((4, 5, 7, 5), (7, 4, 1, 5), (0, 4, 6, 5))
The first entry in reading order is 4
The entry just left of 1 -> 4

A =
-38   11    0   -9   36   26  -27  -33
  5  -42  -12   -3   41  -36    1   33
The entry in the bottom-right corner: 33
The third entry from the end, reading row by row?
A: -36
The 5th-last entry, reading row by row -> -3
The smallest entry in the first column?
A: -38
The 2nd entry from the end, reading row by row is 1
The entry directly above the smallest entry?
A: 11

Questions about the table below. Rows and columns are numbered from 0.
1) What is the entry at row 0, column 0?
2) What is the entry in the bottom-right corner?
3) What is the entry just left of the smallest entry?
4) What is the entry just right of the smallest entry?
5) What is the entry in row 0 and column 2?
6) What is the bottom entry of the column that holds the smallest entry?
7) What is the entry in row 1 and column 0?
8) What is the entry at row 2, column 1?
array([[6, 5, 2, 1, 6, 5, 6, 1, 5, 2, 6, 5, 6, 6, 1, 7],
       [5, 4, 6, 6, 6, 3, 5, 6, 4, 6, 5, 3, 5, 5, 6, 5],
       [6, 6, 5, 5, 0, 7, 6, 5, 6, 5, 5, 7, 6, 6, 5, 6]])
1) 6
2) 6
3) 5
4) 7
5) 2
6) 0
7) 5
8) 6

Read these off the matrix that follows.
1) Report the 1st entry, reading row by row.
2) Report the top entry of the column that holds the largest entry.
3) Report the top entry of the column that holds the smallest entry.
4) Report the last entry of the smallest entry's row.
5) Report the entry directly below the centre entry.
6) Report the second smallest entry.
7) Report the top-right entry.
8) Report the bottom-left entry.
array([[-28,  18,  33,  -6, -10, -29,   5, -46,  12, -10,  28, -26,   3],
       [ 23,   8, -36,  13,   7, -23, -38, -29, -10, -35, -12,  26,   2],
       [ 23,  31, -16,   7, -25,   1,   2,  34,  14, -48,   5,  18, -27],
       [ 19,  15,  45, -37,  46, -14,   4,  16, -14,  -6,  -6,  -8, -10],
       [-29,  10,   2, -29, -55,  13,  -4,  16,  11,  24,  -6,  22,  23],
       [ 12,  39,   4,  -2,   3, -16,  53,  18,  -7, -34,  22,   1, -18],
       [  0, -11,  -9,  40,   3, -26,  34, -17,  16,   6,  20, -39,  30],
       [ -1,  12, -37, -10,  14,   3,  19, -18, -49,  -4,  -8,  46,  -4],
       [ 13,  -7,  -2,   0, -56,  28, -27,  31,  -4, -10, -19, -23, -16]])
1) -28
2) 5
3) -10
4) -16
5) 53
6) -55
7) 3
8) 13

arr =
array([[-171, -469, -534,    0,  476, -151],
       [-234, -410, -424,   -6,  600, -261],
       [ 301,  502,  295,   14, -742,  230],
       [ 258,   44, -486,  121, -261,  410],
       [ 238,  -13, -503,  120, -239,  385]])
Indices start at 0.
The entry at row 2, column 0: 301
The entry just left of the smallest entry: 14
The bottom-left entry: 238
The largest entry?
Answer: 600
The entry just left of -239?
Answer: 120
The bottom-right entry?
Answer: 385
The entry just left of -151?
Answer: 476
The entry in the top-right corner?
Answer: -151
The entry directly above -486 is 295
The entry just left of -486 -> 44
The entry just left of 230?
Answer: -742
The top-left entry?
Answer: -171
The entry just right of -424?
Answer: -6
The entry directly below 14?
Answer: 121
The entry directly below the smallest entry -> -261
The entry directly below -151 -> -261
The entry at row 1, column 0: -234
The bottom entry of the column that holds the smallest entry: -239
The entry in row 0 and column 2?
Answer: -534

a =
array([[ 13,   5, -20,   2,  -7, -28,   3,   9,   4,   3],
       [  3,  14, -45, -20,  20,  -3,  -2,  -2,   6,   8],
       [ 27,  43,  16, -38,  -9,  19,  18,  17,  -9, -42],
       [ 13,  -2,   5,  25,   0, -24,   2,   0,  14,  -1],
       [ 14,  -6,  11,  29,  -4, -28,   2, -10,  24,  -6],
       [-21,   4,  -9,  54,  40,   1, -11, -11, -12,  -6],
       [  8,   7,  51,  36, -11, -34,   1, -23,  20, -31],
       [ 20,  38,  13, -25,  -2,  20,  14,  17, -13, -36],
       [-25,   8, -18,  46,  49,   7, -12,  -4, -20,  -1],
       [  5,  18, -40, -27,  11,  -9,  -2,  -1,   6,   6],
       [-15,   1,  -6,  52,  31,  -3,  -6, -13,  -5,  -5]])
Indices start at 0.
The entry at row 0, column 0 -> 13
Report the entry in the bottom-left corner.
-15
The entry in row 1 and column 1 is 14
Report the entry at row 2, column 1.
43
The entry at row 2, column 0 is 27
Report the entry at row 1, column 0.
3
The entry just right of -21: 4
The entry just left of -34 -> -11
Report the entry at row 0, column 1.
5
The entry in the top-right corner is 3
Report the entry at row 0, column 2.
-20
The entry directly above 49 is -2
Report the entry in the bottom-right corner.
-5
The bottom entry of the column that holds the largest entry -> 52
Report the entry directly above 25.
-38
The minimum is -45
The entry at row 2, column 2 is 16
Report the bottom entry of the column that holds the smallest entry.
-6

W = [168 161 122  26 218 212 141 156 154]
The median entry: 156
Give the entry just left of the centre entry.
A: 26
The entry just right of the centre entry is 212

Read these off the grid that follows.
1) Which number is the largest entry in the first row?
2) Which number is the top entry of the column that holds the largest entry?
3) Which number is the 3rd entry, reading row by row?
4) Which number is the last entry, reading row by row?
5) Which number is the first entry of the smallest entry's row?
6) Which number is the top-left entry?
7) Which number is the entry just left of 45?
8) Which number is the entry directly above the smallest entry?
array([[ 16, -21,  15, -18, -25, -30, -28,  24,  28, -25,  12],
       [-20, -35,  43, -49, -45, -39, -45,  47,  -9, -35,  45]])
1) 28
2) 24
3) 15
4) 45
5) -20
6) 16
7) -35
8) -18

Questions about the matrix below. Rows and columns are numbered from 0.
1) The entry at row 1, column 1?
2) The entry in the top-right corner?
3) The entry in row 0 and column 1?
4) The entry directly below the smallest entry?
5) The entry directly above 4?
6) The bottom-right entry?
7) The entry in row 0 and column 0?
8) The entry directly above 10?
array([[ -9, -10, -22,  -3, -55, -35,  20,  34,   5,   1],
       [ -7,  -6, -26,  -9, -52, -27,   4,  19,  10,  -5]])
1) -6
2) 1
3) -10
4) -52
5) 20
6) -5
7) -9
8) 5

Questions about the array below.
1) Find the 2nd entry on the diagonal from the top-right corner.
2) Find the first entry, reading row by row.
3) Find the smallest entry in the last row.
4) Find the smallest entry in the first column.
5) Find the entry just right of the smallest entry.
6) Find the smallest entry in the first row.
7) Find the second smallest entry.
8) Find the entry directly below -7.456.
[[  7.481 -15.405  12.970 -19.044]
 [-16.009  -7.456   4.820   5.099]
 [ -9.202 -11.860  -6.263  12.335]
 [  5.221   6.300 -20.318  -5.215]
 [  0.605  -1.353   3.949 -15.898]
 [  3.301 -23.531   6.353  14.355]
 [ -0.315  -7.865   8.670 -13.714]
 [-15.656   9.666 -13.529   2.450]
 [ 14.407   4.245 -18.620 -14.931]]
1) 4.820
2) 7.481
3) -18.620
4) -16.009
5) 6.353
6) -19.044
7) -20.318
8) -11.860
